Each row below holds a small network's activations on one input, seen along a few directions.
Each table varies a few parts of the input and shows all the possible inputs, shuffled.
Descriptions start from the smaller parts, as in this example, which fits no table here: values(2) and (point or line(11) or (line(4) and ring(5))).
Shared parts are said once, and a part with two or three values counts as separate values.

Other details of the inputs vary at random and push rows far along three fixed directions, the same in every table; ignore that.
To show where, the next rows are all for the same input, with only those details redrawn:
[-31 -34  15  -8 -26   6  25  20 -30  63  26]
[ 43  22  23  -2 -12   6  15 -19  46 -41  38]
[-31 -34  16  -9 -26   6  25  20 -30  64  26]
[-27 -40 -18  19 -10  -1   3 -28  27  -6  55]
[-45   6 -19  65  12  18 -28 -24 -17   8 -20]
[ 28  46  13  34   5  17  -9 -26  29 -45  -3]
[-47  17   3  50   3  25 -17   7 -55  51 -47]
[-30 -43  -7   7 -17   0  13 -10   6  22  49]

Table:
r1: [ 31  80   8  60  42   8 -24 -14  31 -52 -31]
r2: [-27 -46  15 -17 -32   6  11  27  -9  68   6]
r3: [ 44  23  17 -26 -14 -13  21 -39  27 -49  30]
r4: [-39 -13   4 -18   0 -11  27  35 -27  63  21]
r5: [-22 -58 -27  12 -13   5  -1  -7  22 -28  44]
r6: [ -8 -66 -33   8   7 -31   1 -11   8 -28  35]
r7: [-31  -6 -26  77  11  16 -53 -34  22 -14 -37]
r8: [ 36  24  40 -56 -33  11  37  39 -27  -1 -12]
r9: [-17 -54  13  -7 -31  12  21  41 -38  44  10]
r10: [ 39  25  55 -45 -34  14  24  37   9  31 -15]
r11: [-31 -46 -28 -11 -19 -19  -5 -38  32 -11  28]
r12: [ 30  32  46 -53 -31  -4  42  11 -26  18   4]
r13: [-38  15 -61  41  25  33 -67 -39  -3 -22 -39]
r14: [-22 -56 -34  -6 -16 -16   2 -28   3 -36  33]
r15: [-22 -48 -25  13   8 -18  -9  -3  57   5  39]
r16: [-34 -32  -6 -29  -5 -14  25  48 -39  39   6]
r17: [ 46  48   9  39  10   6 -35 -49  23 -56 -66]
r18: [ 13  96  30  15  26   6  -1  20 -36  10 -68]
r19: [ 35  44  44 -50  -7 -20  44  29 -17  20   3]
r20: [-43  24 -28  13   0  37 -51  19 -61  48 -77]
r21: [ 10  57  36 -17 -13  13  17   9 -37  17 -33]
r22: [ 42  28  37 -54 -11 -14  38  52 -24   0 -14]
r23: [ 47  20   9 -15   8  -5  15  22  49 -60  29]
r24: [-37 -28   2 -26  -7 -12  13  42  -5  71   2]
r25: [ 53  19  29   6 -14   5  15 -19  45 -40  38]
r26: [-27 -34 -30   1  12 -37   8 -31  16 -10  49]
r27: [ 59  16  42 -50 -12 -17  39  48 -32   1 -14]
r28: [-15 -59 -25  -4 -17 -21  -7 -45  25  -9  25]
r29: [-28 -43 -28   7   8 -19  -8  -3  57   3  39]
r30: [-25 -41   9 -24 -27 -13  27  -3 -54  56  16]
r31: [ -5 -63 -12   4  17  21 -26 -27 -10 -22  70]
r32: [ -7 -57 -16   6  41   5 -25 -10   0 -15  73]
r33: [-17 -40 -51 -22  36   4  -5 -24  25   2  49]
r34: [-35 -32  -2 -32  -9 -26  16  26 -18  65  -5]
r35: [-19 -41 -18  29  12 -20   3 -10  34   1  60]
r36: [-38   4 -52  62  40 -13 -43 -26 -15 -48 -43]
r37: [ 42  36  17  -8  12 -10  20   0  54 -39  40]
r38: [-36   5   0  45   3   7 -17 -17 -77  47 -60]
r39: [ 38  48  -3  37  11  10 -28 -33  -8 -83 -57]
r40: [-52  24 -37  66  20  15 -40 -46  -1 -26 -22]
r41: [ 46  22   3 -56  16   8  10  15  23  -5  17]
r42: [ 38  70  32  12  20  -4 -15  15 -28  15 -98]
r43: [-33   7  -4  57  23  15 -23  47 -58  37 -64]
r44: [ 62  12  49 -43  -9 -20  29  30  -1  32 -24]
r45: [-18 -42 -48 -23  -1  14 -17 -34  19 -11  41]
r46: [-32 -42  -2 -34 -32  -5  23  23 -51  31   3]
r47: [ 41  31  22 -10 -12   7  17 -19  45 -45  36]
r48: [ 37  70  42  34  20  15 -18  39  -5  24 -83]
r49: [ 41  26  17 -26 -20   4   3 -13  63 -41  13]
r50: [ 28  73  11  56  17  24 -26 -32  23 -57 -33]
r51: [ -8 -70 -27   5 -16 -13   0 -29   0 -34  32]
r52: [ 61  22   4 -50   4  29   8 -29  34 -43  24]
r53: [ 42  11  11 -15 -15  13  13   2  40 -65  25]
r54: [-26   9 -36  79  45 -17 -38 -48 -11 -23 -31]
r55: [ 44  30  12 -30   4 -20   9  -4  68 -41  13]
r56: [-31 -47   6 -36 -32 -13  15   5 -29  62  -6]
r57: [ 55  32  -6 -44  18   4  -5   4  52 -38  24]
r58: [ 51  25  48 -36  -8   5  35  71  -9  11  -5]
r59: [-36 -38  -1 -28 -29  11  20  37 -39  37   8]
r60: [-34 -43 -29 -10 -18 -12  -7 -33  38 -10  31]
r61: [-46  14 -14  32  24  -9 -29   7 -48  53 -84]
r62: [-33  14 -42  71  44 -18 -37 -48 -12 -27 -29]
r63: [ 39  37  39 -47  -6   3  34  66 -12   6 -10]
r64: [-41  34 -31  18  29  21 -48  38 -52  54 -78]
What do these inputs look like to the network?
> values(2) and (point or line(4) or (values(3) and line(9)))
The inputs of r56 and r61 match in every part but the values(2) part. If r9 is changed in the same way as r56 into r61, which row does it become?
> r43
The inputs of r27 and r39 match in every part but the values(2) part. If r18 is changed in the same way as r27 into r39, which row does it become?
> r21
Which other rows does r49 become when the line(9) part takes its other values? List them by row number.
> r2, r7, r10, r11, r17, r28, r56, r60
Start at r48 and move only the line(9) part, one step at a time. The first step leads to r15. Which rows follow, in order?
> r29, r24, r55, r34, r61, r42, r44
Which other rows does r52 become when the line(4) part takes its other values? List them by row number.
> r13, r20, r45

Table:
r65: [-47 -50 -30  25  -7 -17 -14 -26 -13  22 -16]
r66: [-46  61 -16  93  60  22 -47  11 -31  19 -77]
r67: [ 35 -44  -7 -75 -13 -42  40   7  43 -36  71]
r68: [ 22 -20 -17 -24  10 -25   9 -10  89 -15  64]
r69: [ 21  36  32  -4   7 -10  25  38 -64  12 -34]
r70: [ -9  56  29  43   1  19  -9 -24 -39  12 -42]
r71: [ 16  67  -1  36  11  -1 -30 -71  40 -60 -29]
r72: [-26 -35  -5 -38   2 -21  26  39  19  64  35]
r73: [ 31 -45   3 -67 -45  -7  28 -11  50 -27  65]
r74: [ 15  39  37 -26  -9   5  14  59   5  49 -33]
r75: [ 69  43  23 -13  14   1   9  11  12 -73   5]
r76: [-17 -41   0 -35 -17 -15  17  35  25  65  34]
r77: [-89 -37 -53  85  10  28 -52 -32 -48   5 -32]
r78: [  7  40   5  25  31  32 -29  11 -40  -3 -44]
r79: [-11 -29 -49  40  29 -21 -19 -39  30 -84  43]
r80: [ 29  32  33 -26  11  30   4  32 -44  37 -16]
r81: [ 66  47  34 -15 -13 -14  14 -28  36 -45 -19]
r82: [-22 -18 -38  58  21  -5 -27 -29  76 -56  50]
r83: [-21 -53  19  -7 -31 -14  35   2 -32  46  31]
r84: [-28 -45  -1 -18 -33  19  17   3 -37  27  33]
r85: [-41 -43 -34 -15   6 -38  12   6 -29  22   4]
r86: [-27  30 -18  55   9  21 -51 -16 -27  -9 -92]
r87: [ 28  30  21 -53   7  18   2  31 -27  46 -29]
r88: [-27 -54   1  20 -18  -7  11  -8 -27  25  15]
r89: [-31 -43 -14 -43 -36   8  12   1 -24  36  15]
r90: [-60 -23 -45  71  40   0 -35 -13   8  20   8]
r91: [-20 -17 -40  35   1 -26 -22 -82  56 -54  26]
r92: [ 61  39  29  28  -2  12  -7 -25  26 -71 -16]
r93: [-18 -43  10 -10 -14  -4  20  37   5  59  46]
r94: [ -5 -16 -20  23  18 -14   1  -9  77 -44  67]
r95: [ 58  41  27  23  -7  21 -10 -20  28 -76 -13]
r96: [-70 -30 -32  75   6  -4 -24 -53 -23   8   0]
r97: [-32 -36 -18 -47 -35   9  17  -7 -25  35  20]
r98: [ 26  21  38 -21 -23   5   9  24 -32  32 -59]
r99: [ 24  22  21 -52   3   6   9  48 -39  32 -40]
r100: [ -5  51  15   5  17   3  -3  45   5  34 -50]
r101: [ 80  41  25 -64   4   6  10  11  36 -38   4]
r102: [ 16  35  37 -25 -27  37  23  17 -58  23 -20]
r103: [ 68  44  11 -39  12 -11   5   9  27 -66 -13]
r104: [-21 -52  -9 -22   2  -1  11  27 -34  27  35]
The inputs of r66 and r72 match in every part but one. If r78 is changed in the same way as r66 into r72, which row does it become?
> r101
The inputs of r84 and r89 match in every part but one. If r79 is changed in the same way as r84 into r89, which row does it become?
> r67
What do these inputs look like to the network?
> values(2) and (ring(5) or line(6) or line(9))
Which other rows does r95 become when the line(9) part takes its other values? List them by row number.
> r70, r77, r83, r84, r88, r92, r96, r102
Which other rows does r72 become when the ring(5) part takes its other values? List them by row number.
> r68, r74, r76, r100

Table:
r105: [ 18  16  10 -26   5   1   6  24   0  -3  -7]
r106: [ 56  43  40 -36  -9  14  14  19  22   0  -6]
r107: [ 18  -9  17 -34  -5  -9  23  35   1  23  19]
r108: [-19   0 -30  28  17   7 -30 -32  34 -24   7]
r109: [-25  -8  -7  17  17  -4  -2  18 -21  35 -12]
r110: [ -3 -26  19 -10 -18   9  25  17 -29  19  35]
r111: [-10  -9 -17  26   2  -6 -14 -39  21 -36  13]
r112: [-22 -15  -7  -1   8  -7   1  21 -17  30   4]
r113: [-22  20  -8  48   9   7 -24 -17 -12  -2 -44]
r114: [ 48  80  39  10   2  11   1   3  10 -21 -47]
r115: [-12 -17  10  -4 -16  -2   9   4 -21  26  -2]
r116: [-27 -15 -13   5  10  -3  -8  24 -21  29 -11]
r117: [ 52  80  29   0  20  12  -8  21   1 -28 -50]
r118: [  9 -26 -28 -11  11 -13  -5 -15  52 -48  44]
r119: [-25  -2 -26  45   8  -4 -23 -40  21 -30  -2]
r120: [-13  -1   7   9  -8  -2   5   6  -4  27 -11]
r121: [-20 -26  -1 -15 -14  -4  12   8   4  37  24]
r122: [ 29 -18 -10 -28 -10 -13  10 -33  39 -54  47]
r123: [-17  26 -12  43  33   2 -22  -1  -9  -1 -32]
r124: [-20  -9  -5   8  -4   2  -3   2   3  27  -3]
r125: [ -6  15  -4  21   5   6 -18 -19 -19 -13 -28]
r126: [-26 -23 -12  -3  -6   1  -4  -1 -37  24 -16]
r127: [ 11 -24 -29 -21  -5 -11   1 -35  37 -51  39]
r128: [-27 -23  -5   5  -8   1  -5  -2 -37  27 -14]
r129: [ 31 -15  10 -58 -24  -5  29   9   3  -2  23]
r130: [ 22 -13  32 -19 -20  10  31  23 -21  10  31]
What do these inputs look like to the network?
> values(2) and (point or line(4) or line(8))
Start at r118 and move only the line(4) part, one step at a time. The first step leads to r116. Which rows follow, in order?
> r107, r109

Table:
r131: [  9 -34 -10  22  -9  17  -7 -36  36 -34  59]
r132: [-26  17  -7  46   3  -2 -16 -44 -15  -2 -31]
r133: [ 15  46  37 -14  -9  12  14  56 -18  57 -60]
r134: [  4   3  39 -18 -13  14  28  18 -70  70 -10]
r135: [-10 -32  -6  -3 -17 -31  18 -39  36 -18  58]
r136: [  0   5  16 -40 -16  -1   5  40 -49  53 -53]
r137: [-43 -38  -8  11   5   5   8  37 -11  48  23]
r138: [-31 -24 -32   4  20   3 -29  11 -36  18 -21]
r139: [ -9  51 -13  26  21  11 -42 -41  -2  -8 -64]
r140: [ 32  47  14  25   9 -10  -7  -8  11 -59 -43]
r141: [ -2 -22  36 -31 -41  -8  40  40   0  50  29]
r142: [-26   2 -14  54   2   3 -27 -24 -41 -10 -62]
r143: [ 48  46  -2  -7  29  10 -21 -42  47 -61  10]
r144: [ -9 -44 -13   0  -4 -15  15 -34  16 -11  73]
r145: [-19 -90  -6 -34 -37 -37  33  -3  11   4  67]
r146: [ 48  19  14  -3   8 -16  14 -34  56 -73  64]
r147: [-25 -59 -21 -19  -3  19  -8  -5  25  15  52]
r148: [ 44  15  16 -33  -5 -32  35 -12  64 -35  40]
r149: [-18 -18 -36  21  31  -8 -17  13 -12  -5 -12]
r150: [ 22 -58 -14 -61 -27 -18  13 -18  38 -19  49]
r151: [-35 -22 -16   1  -9  21 -25 -13  11  25 -14]
r152: [-43 -30 -27  13  12  13 -16  25  -4  41  13]
r153: [ 36   3  35 -46 -18 -21  38  41  -5  10 -13]
r154: [ 54  38  14  24  -3   6 -14 -47  14 -77 -42]
r155: [-33 -48 -12 -24  -3  13   1  23   6  42  39]
r156: [ 37  24  17  -6  -8  -6  12  -1  70 -42  18]
r157: [-22  23 -29  39  45  -4 -22  -7  -3  -1 -18]
r158: [-29 -29 -28  -6   3 -31  11 -12  26  18  25]
r159: [ 44  20   0 -19  17  -4  -7  20  11 -33  -1]
r160: [-24  31 -25  22  19  -5 -36 -34   6  -2 -41]
r161: [ -1   9  27 -20  -1  17  22  71 -34  75 -17]
r162: [-18  -3 -12  20   4 -26   6 -31  26 -20  20]
r163: [ 30  45  23  36   6  20 -13   1  16 -39   0]
r164: [-25 -24 -30   7   7 -21  -8   8  -5   9 -23]
r165: [-42  -7 -47  -8  -3  33 -11 -19 -41 -34  13]
r166: [  2 -28 -10  24  -8  10  -5 -25  37 -35  60]
r167: [ 22 -34  36 -55 -47 -13  51 -10  -7  41  43]
r168: [-37 -21 -14  40  16  -1 -19   6 -48   1 -20]
r169: [ 21  -5  48 -30 -50  10  36  22  -7  40  12]
r170: [-29 -41 -19  18  13 -13   0  12 -21  -4  18]
r171: [ 37  87  23 -44 -28  39  11   3 -43 -42 -55]
r172: [-31  16 -21  28  10  18 -39 -13  15   4 -41]
r173: [ 18   0  26 -50 -28   2  26  44  15  48   5]
r174: [-14 -22 -29  23  30 -14 -12   2   7 -35   8]
r175: [-35 -20 -35   2  24  -6 -18 -17   2  15  24]
r176: [-19  -4  -9  45  16  12 -20  -5 -52  -7 -37]
r177: [-41  15  -9  46  31  -2 -10  -1 -36  17 -17]
r178: [ 44  34  24  16 -19   2  -1 -25  63 -64  18]
r179: [ 59  65  29 -28  -2  -2   2  32  -7 -12 -63]
r180: [ 34  22  27 -42   1  21   0  40 -54  32 -45]
r181: [-39  11 -36  34  39   0 -31  -4 -20  21 -20]
r182: [  8 -21  43 -27 -51  16  31  17 -24  58   4]
r183: [ 65  60  33 -46  -5 -15  20   7  39 -18  -4]
r184: [ 49  61  42 -20  19  -3  27  29   0  -3 -12]
r185: [-33  14  -9  62  21  17 -24   9 -14   4 -16]
r186: [-15 -49 -20  21   3   4 -11 -25 -25 -15  13]
The inputs of r131 and r182 match in every part but one. If r170 is changed in the same way as r131 into r182, which row does it become?
> r140
What do these inputs look like to the network?
> values(2) and (point or (values(3) and line(9)))
Which other rows does r159 become when the values(2) part takes its other values? List them by row number.
> r179
Which other rows does r181 become when the values(2) part takes its other values? List them by row number.
> r183
Which other rows does r142 become when the values(3) part takes its other values? List them by row number.
> r132, r169
Start at r131 and move only the line(9) part, one step at a time. The first step leads to r166. Which rows follow, in order?
> r163, r185, r137, r161, r152, r155, r147
